Read these off the row that follows.
1) Report the entry just left of 157.
2) Report the entry just right of 122.
array([140, 125, 157, 122, 134, 121, 128, 107, 131, 145, 123])
1) 125
2) 134

W = [125 142 113 133 129 119 123 128 120 104 148 141 120]
Which number is the median entry?
Answer: 125
Which number is the smallest entry?
Answer: 104

Questions about the array below. Indices start at 1.
1) The entry in row 1 and column 3?
2) The top-right entry?
3) The entry in the bottom-left corner?
4) The entry just left of 105?
5) The entry at row 1, column 2?
[[129 122 133 112 111 124 130 126 134 136 122 114]
 [131 114 124 120 126 135 118 126 105 133 124 121]]
1) 133
2) 114
3) 131
4) 126
5) 122

Questions about the grid below.
1) The 4th entry in reading order?
2) The 2nd entry in reading order?
[[141, 121, 133, 118, 120, 117], [124, 146, 111, 142, 147, 126], [112, 154, 118, 140, 149, 144], [129, 137, 108, 139, 145, 121], [133, 120, 132, 128, 118, 129], [132, 133, 114, 127, 120, 107], [125, 131, 127, 136, 140, 142], [113, 131, 125, 136, 145, 144], [126, 136, 130, 121, 130, 126], [121, 133, 124, 122, 133, 125], [115, 136, 124, 140, 129, 134]]
1) 118
2) 121

a =
[[120 128 117 147 127 134]
 [122 139 121 132 135 133]
 [120 154 130 121 152 130]
 [137 128 130 147 125 124]
 [149 137 129 137 118 122]
 [124 154 134 120 151 128]
 [118 125 116 121 122 124]
 [122 153 130 121 148 129]
 [142 127 137 135 123 113]
 [118 146 118 131 142 135]
 [148 134 130 135 118 122]
 [143 126 137 137 122 115]
 [118 146 118 131 141 135]
 [122 143 120 132 138 134]
 [128 150 122 132 139 133]
 [118 127 116 147 127 136]]
Give the last entry, reading row by row.
136
The top-left entry: 120
Give the last entry of the smallest entry's row.
113
The fourth entry, reading row by row is 147
The 3rd-last entry, reading row by row -> 147
The 3rd entry on the diagonal from the top-right corner is 121
The entry in the top-right corner -> 134
The fifth entry, reading row by row: 127
Give the third entry on the main diagonal.
130
Give the entry in the bottom-left corner.
118
The second entry on the diagonal from the top-right corner: 135
Give the 3rd entry, reading row by row.
117
Give the entry directly above 113.
129
Give the entry just left of 150.
128
Give the smallest entry in the last row.
116
The entry just left of the smallest entry is 123
Give the entry just left of 136.
127
The entry directly below the smallest entry: 135
The largest entry in the first column -> 149
The 2nd entry, reading row by row: 128

Questions about the matrix below.
1) Report the entry directly above the smallest entry.
2) Report the smallest entry.
3) Report the entry just left of 109.
4) Report the smallest entry in the last column.
5) Report the entry in the top-left corner.
6) Report the 2nd entry on the diagonal from the top-right corner.
7) Report the last entry, reading row by row.
[[107 145 115 135 121 119 136 122 123 134 133 138 142 138]
 [147 114 133 120 136 116 123 116 116 121 120 120 116 117]
 [140 126 144 119 134 122 120 115 115 150 150 147 113 141]
 [134 130 118 126 137 106 129 107 109 129 128 131 129 146]
 [128 150 126 130 128 115 133 112 114 130 130 131 133 145]
 [130 117 114 117 140 138 111 147 146 135 134 135 118 150]
 [139 136 113 123 140 115 123 121 122 118 119 119 126 148]
 [118  99 128 131 129 137 130 127 128 151 151 150 130 132]]
1) 136
2) 99
3) 107
4) 117
5) 107
6) 116
7) 132

Questions about the matrix below.
1) Read off the largest entry.
2) Read off the last entry of the largest entry's row.
3) Read off the smallest entry.
4) Read off the entry just left of the smallest entry.
5) Read off the smallest entry in the last column.
6) Read off the entry directly above 108.
7) Read off the top-left entry.
8) Read off the entry just right of 108.
[[123 136 114 120 133 117 130 117 109]
 [113 108 114 119 124 115 130 109 131]
 [126 131 126 119 137 123 148 133 125]
 [152 117 121 112 116 122 119 140 130]]
1) 152
2) 130
3) 108
4) 113
5) 109
6) 136
7) 123
8) 114

data =
[[109 134 123 111 150 123 119]
 [126 137 132 146 122 124 150]
 [125 130 136 127 132 130 146]]
Counting starts at 1.
The top entry of the column that holds the smallest entry -> 109
The entry at row 1, column 3 -> 123
The entry in the bottom-left corner is 125
Read off the entry directly below 111.
Answer: 146
The entry in the top-right corner -> 119
The entry at row 2, column 1 -> 126
The entry directly below 137: 130

grid =
[[145 121 122 145 132 119]
 [130 130 132 130 112 109]
 [139 130 122 129 125 135]
 [129 106 132 124 131 121]
 [128 132 133 122 110 125]
 [121 124 139 128 124 135]
 [124 123 144 135 123 133]
 [121 139 120 121 129 135]
 [122 125 138 135 125 145]
 [123 141 128 118 120 137]
 [131 116 131 113 131 126]]
Rows and columns are numbered from 1.
What is the entry in the top-left corner? 145
The entry in the bottom-left corner -> 131
What is the top-right entry? 119
What is the entry directly below 112? 125
The entry at row 1, column 2: 121
The entry in row 3 and column 1 is 139
What is the entry in row 1 and column 3? 122
What is the entry at row 2, column 1? 130
The entry just left of 119 -> 132
The entry in row 3 and column 3: 122
What is the entry in row 2 and column 3? 132
The entry just left of the smallest entry: 129
The entry in the bottom-right corner: 126
The entry directly above 116: 141
The entry directly above the smallest entry -> 130
What is the bottom entry of the column that holds the smallest entry? 116
